A small network was shown many inputs. Here are its activations along a few directions, one row for each input.
Each table varies a few parts of the input and shows all the possible inputs, shuffled.
A made-up example of a description, with smaller parts first: line(6) and (point or ring(9) or (values(3) and ring(5))).
Shared parts are said once, and a part with two or three values counts as separate values.
In the rows, 128 means zero.

Other details of the inputs vary at random and push rows far along two fixed directions, the same in every table; ignore that.

Table:
R1: [191  69 145 139  99 112 116  76 159 208 115 119 134]
R2: [211  70 162  79 105 113 136  62 123 149 171 214 125]
R3: [ 98 159 139 103 128 139 144 166 125 100 137 138 113]
R4: [131  97 151 145  76 139 116 125 184 205 103  79 110]
R5: [ 45 183 124 167 150 136 138 196 167 119 123  36 128]
R6: [226  73 148 131 112 116 108  51 129 187 115 167 131]
R7: [ 95 158  99 168 160 129 118 144 122 110  92  85 130]
R8: [183  68 145 107 100 123 139  81 129 140 168 225 117]
R9: [159  95 154 178 111 102 121 122 182 203 121  56 119]
R10: [111 142  99 134 147 124 140 142 115  97 134 134 131]
R11: [ 64 146 114 129 121 154 131 175 139 117 110 101 113]
R12: [121 169  87 111 168 126 129 128  68  50 132 175 135]
R13: [126 144  95  24 155 148 130  93  61  59 156 217 156]
R14: [ 28 173 113 163 121 154 134 214 157 127 107  58 102]
R15: [152  79 137 184 107 113 126 113 176 189 106  90 120]
R16: [121 118 170 147  89 129 120 125  97 124 123 128 172]
R17: [102 170 116  58 139 150 140 145  84  67 150 164 124]
R18: [192 137 128  84 159 107 126  94  72  69 154 222 138]
R19: [133  70 152 188  91 125 123 120 200 207 115  84 110]
R20: [111 169 109 109 169 121 138 155 102  72 144 131 144]
R21: [ 89 199  99 141 181 129 115 163  99  88 114  64 137]
Each input here is: point or (line(4) and ring(5)).
Question: Which other rows does R1 become when the line(4) part takes its other values? List them by row number.
Answer: R4, R6, R13

Table:
R22: [119 132 122 139 129 132 126 135 147 144 117 103 118]
R23: [112 130 120 141 130 133 126 139 145 140 117 101 119]
R24: [105 131 137 135 116 136 127 143 142 140 126 104 129]
R25: [110 129 138 135 114 134 129 143 141 142 124 102 127]
R26: [183  93 133  86 119 123 132  86 117 132 147 197 123]
R27: [123 139 140 165 133 112 142 163 153 123 139 114 104]
R28: [148 113 126 106 126 128 130 108 128 132 138 159 123]
R29: [160  97 145 101 106 129 131 102 114 128 141 187 130]
R30: [126 140 126 152 136 122 119 131 132 134 114  95 133]
R31: [127 133 126 155 134 122 121 131 132 137 115 100 134]
R32: [121 117 140 133 109 132 130 130 138 140 126 126 128]
R33: [156 119 132 127 132 117 124 109 118 130 128 137 136]
R34: [153 107 144 102 108 130 130 107 113 129 140 175 127]
R35: [122 136 128 152 137 123 122 131 134 137 119  94 135]
R36: [ 72 204  72  79 191 144 133 153  48  20 136 151 160]
R37: [111 129 119 140 129 131 127 137 146 140 121 101 120]
Question: What is each input in this table made of?
Answer: point or (values(3) and ring(5))
Question: A walk changes only the ring(5) part. It starts at R30 and steps to R33. List the rest of the walk in order.
Answer: R35, R36, R31
Question: Which other rows does R26 become when the values(3) part takes its other values? List them by row number.
Answer: R25, R33

Table:
R38: [121 146 138 171 135 110 129 150 146 149 116  56 125]
R39: [158 109 142 101 118 125 131 100 132 141 145 155 136]
R40: [148 115 105  72 127 137 138 112  95 105 147 193 120]
R41: [156 121 129  91 146 124 130 101 102 109 158 175 141]
R42: [164 121 126 133 139 114 128 117 127 124 119 150 115]
R43: [129 124 131  89 115 147 121 119  91 105 122 165 134]
R44: [154 134 140  75 128 135 122 100 106 107 144 178 134]
R45: [131 105 123  86 116 135 134 111  92 110 133 176 144]
R46: [115 118 172 182  93 123 140 165 181 163 132 100  96]
R47: [145 129 103  95 155 132 134 105 108  97 146 186 127]
R48: [134 116 125  95 124 137 129  98 100 103 139 175 149]
R49: [137 104 114 112 117 128 134 124 132 142 134 143 115]
R50: [  8 227  97 135 157 158 121 223 131  96  92  10 134]
R51: [  9 209  73 141 160 156 133 213 129  96  96  25 119]
R52: [156 128 102 103 159 118 137 118  99  82 137 178 130]
R53: [138 121 127 150 133 127 122 119 155 154 118 121 110]
R54: [137 127 139 141 122 138 112 114 121 134 120 136 136]
R55: [143 129 114  74 126 141 127 118  95 106 134 184 110]
R56: [142 107 114 119 125 129 130 107 141 137 139 145 118]
R57: [157  99 137  97 107 124 136 114 128 144 141 155 137]
R58: [153 102 142 146 105 127 115 106 168 176 119 121  99]
R59: [112 118 126 123 124 134 122 116 121 121 127 134 146]
R60: [131 137 123  74 126 137 136 128 101 107 136 160 139]
R61: [143 114 113 128 143 127 129 111 140 130 135 147 121]
R62: [142 118 169 138  99 128 138 144 146 127 148 165  98]
R63: [139 120 121 110 136 131 125 102  95 104 140 175 150]
R64: [164 105 126 123 132 124 130  95 137 141 134 166 115]
R65: [131 115 148 144 104 141 112 114 142 150 112 115 131]
R66: [ 22 218  79  90 177 168 126 172  67  27 118 108 161]
R67: [119 105 137 145 110 131 123 116 144 150 119 110 139]
R68: [128 122 146 166 127 120 125 131 167 175 125  71 126]
R69: [146 121 126 150 126 110 124 121 110 123 125 135 143]
R70: [116 117 136 123 107 141 123 129 121 139 110 121 130]
R71: [ 49 226  72  92 206 135 139 187  56  14 138  97 157]
R72: [139 118 139 172 123 125 114 124 177 178 107  93 101]
R73: [132 121  98  78 133 137 141 122 100 101 143 177 123]
R74: [154 134 122 101 153 110 133 119  88  89 152 156 140]
R75: [144 122 126 149 127 109 122 122 110 123 125 135 143]
R76: [114 146 129 109 132 134 130 127 128 122 133 118 139]
R77: [116 106 128 113 112 132 129 125 113 131 122 138 139]
R78: [130 115 148 180 110 129 114 122 156 175 108  90 130]
R79: [166 143 136 100 145 116 124 115  88  96 141 163 130]
R80: [107 123 128 116 113 141 129 132 113 126 113 125 136]
R81: [122 133 116 176 144 114 131 151 160 142 106  74 115]
R82: [140 108 133 141 124 125 119 108 124 138 130 143 143]
R83: [164 115 124 138 137 111 134 116 133 129 120 143 116]
R84: [143 116 123 116 122 132 124 105 137 138 131 150 110]
R85: [122 129 151 153 110 127 120 131 171 176 116  73 124]
R86: [129 118 159 140 104 124 150 149 146 124 151 158 106]
R87: [132 141 127  74 125 138 131 129 101 107 133 160 135]
R88: [110 128 135 175 121 131 120 132 149 158 108  83 137]
R89: [ 22 226  71  76 193 154 134 184  76  26 138  98 163]
R90: [162 104 148 182 103 105 121 115 142 168 112 109 132]
R91: [142 105 122 132 118 127 128 109 154 154 133 131 114]
R92: [172  99 155 181  98 106 116 110 144 174 111 116 128]
R93: [137 116 148 106 117 124 153 137 117  93 170 202 116]
R94: [125 129 128 107 133 130 131 121 129 123 142 128 142]
R95: [135 105 158 137 105 118 145 144 147 126 158 167 110]
R96: [142 114 139 191 110 106 121 130 148 165 109  87 134]
R97: [133 107 137 121 108 123 131 133 148 159 129 114 134]
R98: [121 113 140 185 113 126 118 127 161 174 112  81 135]
R99: [133 132 108  78 130 141 132 122  96 103 135 176 115]
R100: [ 98 115 134 151 105 135 127 144 145 159 105  81 131]
R101: [130 126 131 103 115 131 133 135 129 138 130 127 134]
R102: [ 98 135 116 160 125 133 126 141 169 159 111  71 111]
R103: [155 137 141 129 136 111 127 123 115 125 132 122 126]
R104: [141 127 146 191 110 115 110 136 145 161 100  84 127]
R105: [163 109 119 134 143 110 132 118 130 121 128 149 122]
R106: [143 124 144 173 128 105 128 139 153 160 123  67 125]
R107: [136 133 139 127 138 125 129 118 131 137 136 121 132]
R108: [146 137 146 120 136 129 119 115 126 135 133 132 126]
R109: [130 126 107 125 151 129 127 121 133 119 134 143 124]
R110: [ 10 198 119 181 144 142 148 233 158  96 124  38 115]
R111: [135 123 101  84 142 133 131 106 108  97 150 181 127]
R112: [124 102 148 163  98 132 121 115 161 172 110  91 132]
R113: [143 132 124  92 153 128 132 110  99 100 155 164 142]
R114: [152 127 131 153 136 114 121 130 145 138 107 118 108]
R115: [116 143 144 159 132 127 120 139 156 161 118  72 123]
Question: What is each input in this table made of?
Answer: line(6) and (point or (values(3) and line(4)))
Question: Changing only the line(6) part turns R114 into R105. The same change can be made to R58. Which row results?
Answer: R111
Question: A walk changes only the line(4) part. It starts at R100 and steps to R48. List the rest of the walk in order.
Answer: R98, R96
Question: Which other rows does R93 become when the line(6) part takes its other values? List them by row number.
Answer: R46, R62, R86, R95, R110
Question: Which other rows does R72 become when the line(6) part takes its other values? List them by row number.
Answer: R47, R53, R61, R64, R109

Table:
R116: [184  69 141 145 116 104 143 115 162 170 142 154 119]
R117: [119 153 133 132 112 129 121 161 121 120 114  94 123]
R118: [118 175 106  85 197 123 130 111  47  15 140 206 162]
R119: [101 134 114 159 137 129 129 155 182 138 132  98 123]
R120: [ 81 159 115 140 130 122 129 154 102 103 133  93 155]
R121: [ 84 171 137 116 126 157 133 159 132 110 122 117 114]
R122: [116 127 137 128 122 131 124 153 153 170 110  87 104]
R123: [113 163 126 157 159 122 114 137 111  97 114 103 115]
R124: [ 66 174 103 159 144 137 138 171 169 136 127  71  93]
R125: [ 69 152 120 100 140 149 131 138 153 113 122  90 131]
R126: [ 85 156  90 127 145 127 133 146 111 115 132  80 149]
R127: [145 144  83  67 177 123 153 123  67  36 153 200 154]
R128: [145  93 122  85 129 124 132 100 101 124 167 176 137]
R129: [188  88 131 152 110 103 137 113 155 168 128 119  99]
R130: [212  95 138 106 118 119  95  77 129 165 122 170 120]
R131: [142 148  93  57 163 130 152 127  66  63 163 218 113]
R132: [156 116 143 146 115 106 135 129 126 122 129 133 108]
R133: [124 113 163 115 107 152 134 120 145 133 135 134 133]
R134: [141 123 148 146 114 118 143 147 132 135 136 142 105]
R135: [175 102 166 149  88 121 137 109 161 166 147 176  96]
R136: [ 99 144 126 145 141 117 135 175 130 100 130 125 141]
R137: [ 99 146 122 156 143 101 136 160 130  93 118  98 140]
R138: [175 112 130 152 146 118 113  98 136 147 122 124 104]
R139: [138  94 145 104 115 126 131 119 143 161 126 120 134]
R140: [166  80 176 115  93 130 136 108 128 161 135 153 137]
R141: [139  61 130 159  69 141 120  99 134 164  90 167 116]
R142: [142 123 158 114 106 134 132 140 118 141 128 144 113]
R143: [ 61 107  85 184 104 156 115 150 163 167  63  66 115]
R144: [132 143 115 124 142 130 114 108 132 147 107  99 152]
R145: [182  81 139  99 100 109 129  87 134 166 128 143 139]
R146: [166 136  96  64 169 137 126  62  51  81 160 221 163]
R147: [126 162 132 143 131 136  99 143 118 123 106  98 128]
R148: [123 117 150 179 108 123 126 149 183 156 133 117 122]
R149: [ 88 180  87  96 153 135 121 170 105  92 112  89 129]
R150: [100 125 141 142 117 130 130 147 120 136 143 111 140]
R151: [ 90 168 120 156 149 127 117 127 105 119 122  97 155]
R152: [150 120 124 177 161 123 125 110 153 148 110  94 132]
R153: [129 155 131 126 132 135 118 116 107 121 113 121 160]
R154: [ 77 170 120 109 138 147 129 151 154 125 116  99 106]
R155: [154 116 144 106 103 125 134 114 106 128 130 143 151]
R156: [160  76 167 133  88 133 123  91 149 155 162 164 126]
R157: [116 105 129 123 119 137 123 108 156 145 154 124 123]
Question: What is each input in this table made of?
Answer: values(2) and (point or (line(4) and ring(5)))
Question: Changing only the values(2) part turns R144 into R153. The same change can be made to R116. Which row results?
Answer: R136
Question: Changing only the values(2) part turns R130 into R147. The same change can be made to R122. Which row results?
Answer: R142
Question: Which other rows does R117 become when the ring(5) part takes its other values? List them by row number.
Answer: R120, R132, R137, R155
Question: Which other rows does R129 become when the values(2) part takes its other values? List them by row number.
Answer: R132
Question: A walk changes only the line(4) part. It starts at R157 and steps to R128. List the rest of the walk in order.
Answer: R126, R146
